Each row below holds a small network's activations on one input, seen along a few directions.
In each table, some parts of the input vary, and every possible input appears once, in random order.
Descriptions start from the smaller parts, as in this example, which fits no table here: one of 5 places around a ring, together with either a single point or (one of 2 separate values, together with one of 4 places along a line) or one of 9 places along a line.
Shared parts are said once, and a part with two or three values counts as separate values.

A family of inputs:
R1: [.33,.16,-.39,.41,-.30,.13,-.19,-.06,.14,.04,.00,-.02,.01,-.13,.24,-.28,-.11]
R2: [.26,.20,-.31,.11,-.04,-.12,-.15,-.03,.41,.33,.23,.03,-.19,-.04,.01,-.15,.09]
R3: [-.22,.01,-.09,.07,-.09,.34,.38,.00,.13,-.05,-.46,.34,.28,-.09,-.08,.04,-.17]
R4: [-.23,-.07,-.04,-.41,.25,-.26,-.31,.04,-.31,-.05,-.11,-.09,-.19,.13,-.05,-.02,.27]
R5: [-.29,.15,-.08,-.18,.22,.04,.37,.01,.40,.22,-.24,.20,.23,.12,-.30,.10,-.05]
R6: [.73,.05,.24,-.15,-.41,-.17,.02,.26,.30,.23,.25,-.24,-.15,-.25,.21,.04,-.43]
R7: [-.25,-.23,.35,.06,.04,.06,-.28,.02,-.44,-.33,-.16,-.24,-.24,.06,.06,-.11,.23]
R8: [-.24,-.06,-.10,-.13,.14,.04,.43,-.14,.16,.14,.08,.38,.26,.27,-.20,.16,.09]
R9: [-.20,-.05,.16,.29,.24,.11,.43,-.19,.20,-.02,-.07,.12,.12,.23,-.17,.26,-.06]
R10: [-.29,-.08,.13,.33,.02,.29,.42,.00,.01,.04,-.13,.41,.25,.09,-.15,-.12,-.13]
R11: [.30,.02,-.28,.17,-.05,-.11,-.08,-.16,.33,.16,.49,-.04,-.17,.05,.11,-.04,.24]
R12: [.17,-.30,.42,-.61,-.13,-.35,-.26,.32,-.50,-.12,.07,-.23,.04,-.17,.11,.09,-.34]
R13: [-.19,-.22,.05,-.37,.26,-.26,-.27,-.12,-.38,-.25,.14,-.16,-.12,.22,.07,.05,.44]
R14: [-.19,.11,.00,-.41,.16,.06,-.31,.10,-.40,-.26,-.26,-.19,-.16,-.12,-.03,.06,.20]
R15: [.28,.43,-.41,.17,-.16,.13,-.21,.02,.17,.17,.17,.00,-.01,-.13,.05,-.18,-.07]
R16: [.33,.06,.03,.56,-.11,-.09,-.05,-.20,.34,-.03,.32,-.14,-.35,.01,.10,.07,.16]
R17: [.14,-.06,.28,-.40,-.12,-.08,.54,.21,.03,.30,-.04,.05,.37,-.10,-.07,.13,-.66]
R18: [.26,.10,-.09,.65,-.24,.09,-.13,-.01,.13,.04,.26,-.05,-.09,.03,.12,-.36,-.02]
R19: [-.22,-.29,.26,.11,.19,-.24,-.34,-.15,-.48,-.29,.11,-.14,-.15,.13,.07,.14,.31]
R20: [-.30,.29,-.13,-.15,.15,.30,.39,.05,.20,.07,-.28,.17,.29,-.15,-.23,.11,-.14]
R21: [-.19,-.24,.01,-.11,-.03,.08,-.39,.05,-.45,-.34,-.37,-.17,-.03,-.16,.13,.00,.14]
Describe the family of inputs behind these rows.
> one of 3 separate values, together with either a single point or one of 6 places around a ring
Changing only the choice among 3 separate values turns R8 into R13. The same change can be made to R20. Which row results?
> R14
Change only the place on the ring of 6 in R11. List by row number the other rows that result.
> R1, R2, R15, R16, R18

A family of inputs:
R22: [-.21,-.26,.29,.08,-.18,-.03,-.28,.00,-.46,-.37,-.31,-.08,.07,.00,.12,.04,.18]
R23: [-.36,-.05,.24,-.72,.22,.04,.13,.26,-.36,-.08,-.50,-.05,-.01,-.08,-.13,.12,-.28]
R24: [.18,-.27,-.01,.30,-.18,-.20,-.57,-.04,-.38,-.33,-.09,-.32,-.20,-.03,.39,-.15,.10]
R25: [-.49,-.07,-.22,-.16,.27,-.01,.27,-.26,.11,.03,-.36,.27,.30,.26,-.20,.31,.21]
R26: [.34,.20,-.29,.45,-.39,.44,.54,-.12,.81,.30,.03,.25,.10,-.29,.02,-.19,-.30]
R27: [-.19,-.29,.27,-.57,.06,.06,-.06,.37,-.22,-.06,-.31,-.24,.16,-.09,-.11,-.04,-.07]
R28: [.18,.49,-.08,.48,-.20,.44,.51,.10,.66,.39,-.09,.40,.14,-.23,-.28,-.11,-.39]
R29: [.40,.43,-.30,.64,-.46,.30,.42,-.07,.77,.30,.11,.03,.10,-.21,.10,-.18,-.35]
R30: [-.01,.20,-.31,.24,.05,-.16,-.29,-.15,.14,.19,.22,-.03,-.25,.08,-.01,-.08,.40]
R31: [.02,.21,-.27,.34,-.19,.50,.73,.09,.65,.33,-.18,.36,.54,-.11,-.19,-.10,-.44]
R32: [-.23,-.11,.10,.22,.11,.21,-.13,-.17,-.19,-.39,-.02,-.07,.05,.07,-.04,.25,.42]
R33: [.04,.02,.31,-.47,-.07,.02,-.25,.33,-.27,-.12,-.19,-.18,-.15,-.13,-.13,.03,-.06]
R34: [-.52,-.25,.22,-.11,.19,.02,-.15,.17,-.57,-.21,-.32,.06,.10,-.05,.00,-.23,.05]
R35: [-.07,-.14,.19,-.53,.07,-.25,.42,.03,-.13,.08,-.18,.03,.38,-.01,-.09,.41,-.41]
R36: [-.06,-.02,-.29,.04,.12,-.04,-.16,-.21,.20,.15,.13,.19,-.24,.00,-.10,-.12,.45]
R37: [-.21,.13,-.12,.09,.13,-.06,-.14,-.08,.15,.08,-.01,.24,-.04,.12,-.29,.10,.39]
R38: [-.47,-.24,-.03,.05,.29,.24,.04,-.12,-.23,-.36,-.09,-.03,.28,.11,-.11,.09,.33]
R39: [.45,-.18,.09,-.18,-.13,-.13,-.56,.22,-.10,-.05,-.02,-.54,-.34,-.14,.17,-.09,-.10]
R40: [.40,.15,-.12,.21,-.08,-.30,-.12,-.01,.23,-.01,.47,.01,-.20,.32,.20,-.06,-.02]
R41: [.20,.16,-.50,.27,.03,-.22,-.41,-.13,.20,-.01,.22,.04,-.19,.12,.15,-.03,.33]
R42: [.03,-.21,.16,-.43,-.03,-.23,.22,.19,-.06,.08,.08,-.03,.47,-.04,-.07,.20,-.27]
R43: [.24,.10,.23,-.34,-.14,-.25,.02,.17,-.12,.04,.19,.04,.16,-.08,-.02,.27,-.24]
R44: [-.65,-.38,.34,-.16,.23,.02,.03,-.07,-.52,-.18,-.62,.00,.10,.00,.02,.07,-.06]
R45: [.19,-.12,.15,-.51,-.09,.03,-.26,.18,-.22,-.04,-.06,-.23,-.34,-.24,.04,-.20,-.02]
R46: [.35,-.29,.22,-.29,-.13,-.25,-.03,.00,.06,.24,.26,-.18,-.07,-.25,.00,.07,-.17]
R47: [-.21,-.02,.12,-.13,.21,-.08,.32,.12,.11,.15,.18,.27,.19,.35,-.26,-.07,-.04]
R48: [.05,.15,.14,.01,-.08,-.14,.20,.05,.14,-.03,.27,.26,.06,.37,-.10,.14,.05]
R49: [.42,.18,.06,-.21,-.21,-.32,-.15,.07,-.11,.16,.40,-.23,-.02,-.10,.25,.09,-.26]
R50: [-.08,.09,-.08,.35,.19,.10,-.32,-.16,-.28,-.18,.24,-.27,-.35,-.03,.06,-.08,.36]
R51: [.29,.15,.03,-.36,-.26,-.05,-.36,.20,-.30,-.12,.05,-.40,-.23,-.08,.26,-.11,-.07]
R52: [-.10,-.07,-.15,.12,.15,.20,-.15,-.25,-.23,-.34,.15,.00,-.23,-.06,.09,-.05,.42]
R53: [.16,-.23,.15,.06,-.06,-.11,.14,-.12,.32,.18,.34,.05,-.17,.20,-.03,-.05,.14]
R54: [-.25,-.08,.12,-.20,.15,-.10,.57,-.12,.12,.03,-.10,.24,.29,.46,-.16,.27,-.13]
R55: [.56,.04,.06,-.10,-.03,-.40,-.35,.12,-.01,.20,.38,-.25,-.19,-.17,.15,.02,-.34]
R56: [-.44,.00,-.24,-.09,.33,.01,.02,-.02,.09,.15,-.08,.30,.20,.16,-.31,-.04,.30]
R57: [-.11,-.26,.15,.01,-.02,-.03,-.32,-.05,-.48,-.20,-.14,-.06,-.32,-.19,.15,-.32,.18]
R58: [-.01,.00,.02,.15,-.19,-.14,-.42,-.03,-.56,-.28,-.04,-.23,-.21,-.04,.35,-.22,.12]
R59: [.15,-.13,-.21,.45,.10,.04,-.43,-.21,-.11,-.35,.20,-.31,-.22,.03,.22,.06,.34]
R60: [-.10,.42,-.17,.22,.14,.52,.89,.03,.49,.51,-.43,.52,.30,-.14,-.27,.00,-.58]
R61: [.23,.23,-.02,.14,-.16,-.23,.04,-.03,.14,.07,.48,-.01,-.14,.33,.18,-.04,.05]
R62: [.58,.55,-.40,.64,-.26,.26,.24,.01,.75,.26,.11,.19,.00,-.24,.20,-.27,-.42]
R63: [-.66,-.22,.14,-.02,.53,.26,.18,-.26,-.25,-.21,-.35,.00,.10,.09,-.20,.26,.17]
Describe the family of inputs behind these rows.
> one of 6 places along a line, together with either a single point or one of 6 places around a ring
Changing only the place on the line of 6 turns R27 into R39. The same change can be made to R38. Which row results?
> R59
Changing only the place on the line of 6 turns R51 into R23. The same change can be made to R30. Which row results?
> R25
Change only the place on the ring of 6 in R48. List by row number the other rows that result.
> R22, R32, R33, R37, R43
Change only the place on the line of 6 in R54. List by row number the other rows that result.
> R40, R47, R48, R53, R61
Which other rows agree with R36 in the place on the line of 6? List them by row number.
> R26, R45, R46, R52, R53, R57

A family of inputs:
R64: [.64,.24,.02,-.01,-.45,-.01,.32,.15,.52,.51,.14,-.07,.01,-.30,.03,.08,-.59]
R65: [.28,-.36,.29,-.38,-.02,-.62,-.47,.15,-.31,.01,.37,-.36,-.14,.16,.19,.03,.00]
R66: [-.37,.00,.24,-.37,.08,.30,.36,.34,-.30,-.04,-.64,.03,.34,-.19,-.16,-.08,-.44]
R67: [.51,.24,-.28,-.10,-.27,-.26,.31,.03,.63,.42,.45,.15,.17,.10,.11,-.04,-.36]
R68: [.24,.14,-.27,.51,.02,-.05,.16,-.28,.76,.37,.40,.29,-.17,.20,-.25,-.01,.23]
R69: [-.70,-.14,.06,-.08,.49,-.08,.28,-.07,-.03,.12,-.15,.43,.15,.39,-.43,.20,.32]
R70: [.09,-.09,.22,-.41,.05,-.52,-.55,.03,-.20,-.10,.53,-.30,-.18,.27,.04,.20,.50]
R71: [-.70,-.15,-.02,.08,.40,.31,.36,-.29,-.10,-.20,-.24,.26,.19,.28,-.22,.19,.24]
R72: [-.35,-.13,.12,-.75,.29,-.25,.44,.20,-.05,.17,-.15,.26,.43,.09,-.20,.20,-.17]
R73: [.34,.31,-.17,.29,-.15,-.28,.29,.07,.66,.37,.63,.16,.17,.31,-.16,.13,-.08]
R74: [.34,.35,-.21,.61,-.43,.46,.18,-.05,.37,.05,-.05,.15,.02,-.34,.27,-.34,-.28]
R75: [-.56,.03,.03,-.22,.08,.49,.26,-.02,-.34,-.20,-.61,.26,.27,-.37,-.08,-.14,-.11]
R76: [.58,.27,-.10,.23,-.42,.40,.22,.17,.44,.32,-.07,-.08,-.03,-.34,.08,-.23,-.52]
R77: [.31,-.18,.24,-.12,-.16,-.05,-.55,.32,-.58,-.29,-.10,-.50,-.32,-.22,.27,-.23,-.24]
R78: [-.02,-.25,-.17,.48,.02,.03,-.66,-.08,-.57,-.43,-.17,-.36,-.34,-.07,.23,-.17,.37]
R79: [.13,.22,-.33,.71,.08,.25,.20,-.32,.69,.17,.30,.13,-.11,-.01,-.03,-.09,.19]
R80: [.00,-.20,-.03,-.03,.25,-.43,-.62,-.30,-.35,-.12,.35,-.10,-.46,.32,.01,-.01,.60]
R81: [-.15,-.11,-.08,.08,.16,-.08,-.54,-.27,-.33,-.33,.22,-.33,-.42,.10,.22,-.05,.73]
R82: [-.71,-.07,-.13,.21,.28,.39,.15,-.05,-.23,-.19,-.67,.20,.30,-.05,-.17,.01,.10]
R83: [.13,-.14,.02,.04,-.15,.14,-.59,-.03,-.65,-.46,-.10,-.27,-.38,-.41,.34,-.29,.13]
R84: [-.15,-.09,.40,-.63,-.02,.00,.50,.18,-.19,.00,-.45,.07,.35,-.04,-.16,.30,-.53]
R85: [.20,.33,-.47,.88,-.17,.36,.04,-.17,.49,-.02,-.11,.15,.03,-.08,.18,-.23,-.04]
R86: [-.39,-.06,.14,-.55,.33,-.12,.40,-.01,-.03,.00,.05,.36,.39,.38,-.38,.45,.10]
R87: [.31,-.16,.46,-.46,-.28,-.39,-.48,.31,-.33,-.12,.08,-.53,-.26,-.18,.29,.10,-.16]
Changing only one part turns R78 into R85. The same change can be made to R80. Which row results?
> R68
Describe the family of inputs behind these rows.
> one of 3 separate values, together with one of 8 places around a ring
Change only the place on the ring of 8 in R69. List by row number the other rows that result.
> R66, R71, R72, R75, R82, R84, R86
Change only the choice among 3 separate values in R77. List by row number the other rows that result.
> R66, R76
